These are the activations of a small neural network, seen along a few directions. Each row is one input.
In each table, some parts of the input vary, and every possible input appears once, in random order.
Descriptions start from the smaller parts, as in this example, which fits no table here: ring(8) and (point or ring(11) or (values(2) and line(6))).
Shared parts are said once, and a part with two or three values counts as separate values.

Table:
x1: [ 20 -39 -16  51  41 -37   3 -79 -57 -25  31 -85]
x2: [  7 -37  -9   7  76 -43  -4 -64 -65 -12   3 -92]
x3: [-15   6  11 -23   2  -2  -2  20   9   8 -22   6]
x4: [-17  10   8 -29  -6  -8   5  12  18   3 -29   2]
x5: [-10   2   3 -29   9   3  -2  23   1  11 -13  18]
x6: [  6   3  -3  16 -22   9   7   8   9   0  15  27]
x7: [ -2   2   8 -29  16  21 -11  20  -8  10  -5  23]
x8: [16  2 -8 22 -6 25 -3 22 -8 -3 29 34]
x9: [-17  12  11 -30 -11  -3   1   5  34   8 -35 -13]
x10: [  6  10   7  15 -39   5   8  -3  29  -4   2   5]
x11: [  6   1   0 -24  24  25 -19  34 -16  12   1  24]
x12: [ -8  14  -1  16 -41  -3  18 -11  38  -5  -8   1]
x13: [  9   6  -9  17 -13  12  -4  12  -1  -2  25  31]
x14: [  0   9  -2  20 -29  -2   4   2  15  -1   5  18]
What is each input in this table made of?
Answer: values(2) and (point or line(6))
The inputs of x5 and x6 match in every part but the values(2) part. If x9 is changed in the same way as x5 into x6, which row does it become?
Answer: x12
Change only the values(2) part in x11. List by row number the other rows that result.
Answer: x8

Table:
x15: [  4  20 -14  31 -54  -4  10  -2  44  -7  10  11]
x16: [ -5  14  -6  22 -48  -2  12   1  32  -6  -2  10]
x17: [-20  -7  13 -43  27  -2 -11  11  -4  15 -40 -14]
x18: [  8   0   6   1 -10   2   2  15  -1   6   3  20]
x19: [  4   5   9 -11   6   7  -5  17  -1   2  -1   7]
x20: [ -6  -4   8 -48  40   1 -12  11 -17  14 -26  -3]
x21: [ 17   9 -19  36 -33  22  -5   7   8  -8  41  43]
x22: [  1   2   9  -3 -18  -3   6   6  16   7   0   6]
x23: [ 13   7 -14  26 -21  16   1  12  -1   2  30  42]
x24: [ -6   0  -1 -17  27  15  -6  21 -19   8  -2  17]
x25: [ 9  2 -8 18 -6 18  2 17 -1  1 20 36]
x26: [-11  -7   1 -28  34  11 -14  25 -23   5 -12  10]
x27: [-11   4  12 -27   7  -6  -4   8   6  11 -13  -6]
x28: [ 11   5   2  12 -16   6   2   8   6   4  11  29]
x29: [ -8   7   3  -3 -23  -7  17   5  26  -2 -14  -4]
x30: [ -7   8   0   8 -34  -3  13   2  32  -9  -5   3]
x31: [ 23  14 -12  32 -40   7  -5   6  19  -2  31  31]
x32: [ 25 -36 -26  50  53 -28   0 -62 -69 -18  41 -60]
x33: [-18  -1  16 -31  19   2  -8   7   0  11 -32  -6]
x34: [-20   8  10 -10 -10  -2  11   2  18  -5 -27  -2]
x35: [-24   2   6 -49  27  -9   4   3   8   8 -48 -23]
x36: [  9  13  -6  38 -51   8  -3   1  32   0  17  23]
x37: [ 16   8  -4  20 -34  10  -4   7   9  -3  23  25]
x38: [  4  -5  -2   1  -2  19   1  15 -10  -3  17  28]
x39: [-22   6   7 -27  -1  -6   5   6  14  -2 -28 -16]
x40: [ -2   4   9 -27  18   5  -7  11  -9   8  -7   7]
x41: [  5   7   6  10 -23   6   5   2  25   4   6  12]
x42: [-11 -10  -1 -43  47  17 -14  19 -26   7 -18   3]
x43: [ -5  -2  10 -34  26   5 -15  18 -12   5 -19  -4]
x44: [ 18 -32 -10  46  36 -43   5 -77 -45 -12  22 -80]
x45: [-25   2   8 -40  10 -15   1   4   9   0 -36 -17]
x46: [ -2  -1   0  -7  13   8  -3  22 -14   3   8  24]
x47: [  9 -29 -15  43  30 -42  14 -81 -34 -28  12 -95]
x48: [ 28 -35 -14  44  43 -30  -3 -72 -59 -23  33 -74]
x49: [  6  12   0  21 -40  12   2  -2  26   1  13  15]
x50: [ -6   7  14 -11   0   5   1   5  13   6 -10   1]
The inputs of x23 and x16 match in every part but one. If x26 is changed in the same way as x23 into x16, which row does it become?
Answer: x45
What is each input in this table made of?
Answer: line(4) and (point or line(8))
Which other rows agree with x22 in the line(4) part? List them by row number.
Answer: x17, x27, x33, x36, x41, x44, x49, x50
Change only the line(8) part in x40. List by row number the other rows that result.
Answer: x18, x19, x20, x28, x31, x37, x43
Change only the line(4) part in x47. List by row number the other rows that result.
Answer: x32, x44, x48

Table:
x51: [-23  13  10  45 -52   5  22  27  27 -10  10  38]
x52: [-26  -1 -29  53  18   2  14 -38 -12 -27  44 -29]
x53: [ -7   8  11 -41 -10 -13 -18  64  16  21 -40  15]
x54: [-10  35   5 -61 -22   9   8  27  38  11 -67  52]
x55: [ -4  23  -8   4 -72  18  12  27  78  12  24  37]
x56: [ 10 -24  18 -25  39 -30 -22 -50 -19  10 -29 -84]
x57: [-45  -1 -12 -15  71   1   9 -25 -33 -13 -24 -32]
x58: [ 20 -15  16 -38  25  10  26  49 -33 -13 -33  21]
x59: [ 31 -15 -23  34 -10 -15  -8 -13 -20   7  50  18]
x60: [ 20  -5  10  53  -9 -13 -17 -93 -10 -14  19 -60]
x61: [-16   0   9 -29  53   4 -19 -17 -37  20  -9  19]
x62: [ 50 -20  -7  20 -31  22  -6  41   5  -4  54   6]
The inputs of x61 and x59 match in every part but one. If x56 is changed in the same way as x61 into x59, which row does it become?
Answer: x60
What is each input in this table made of?
Answer: values(2) and line(6)
Change only the values(2) part in x52. List by row number the other rows that result.
Answer: x57
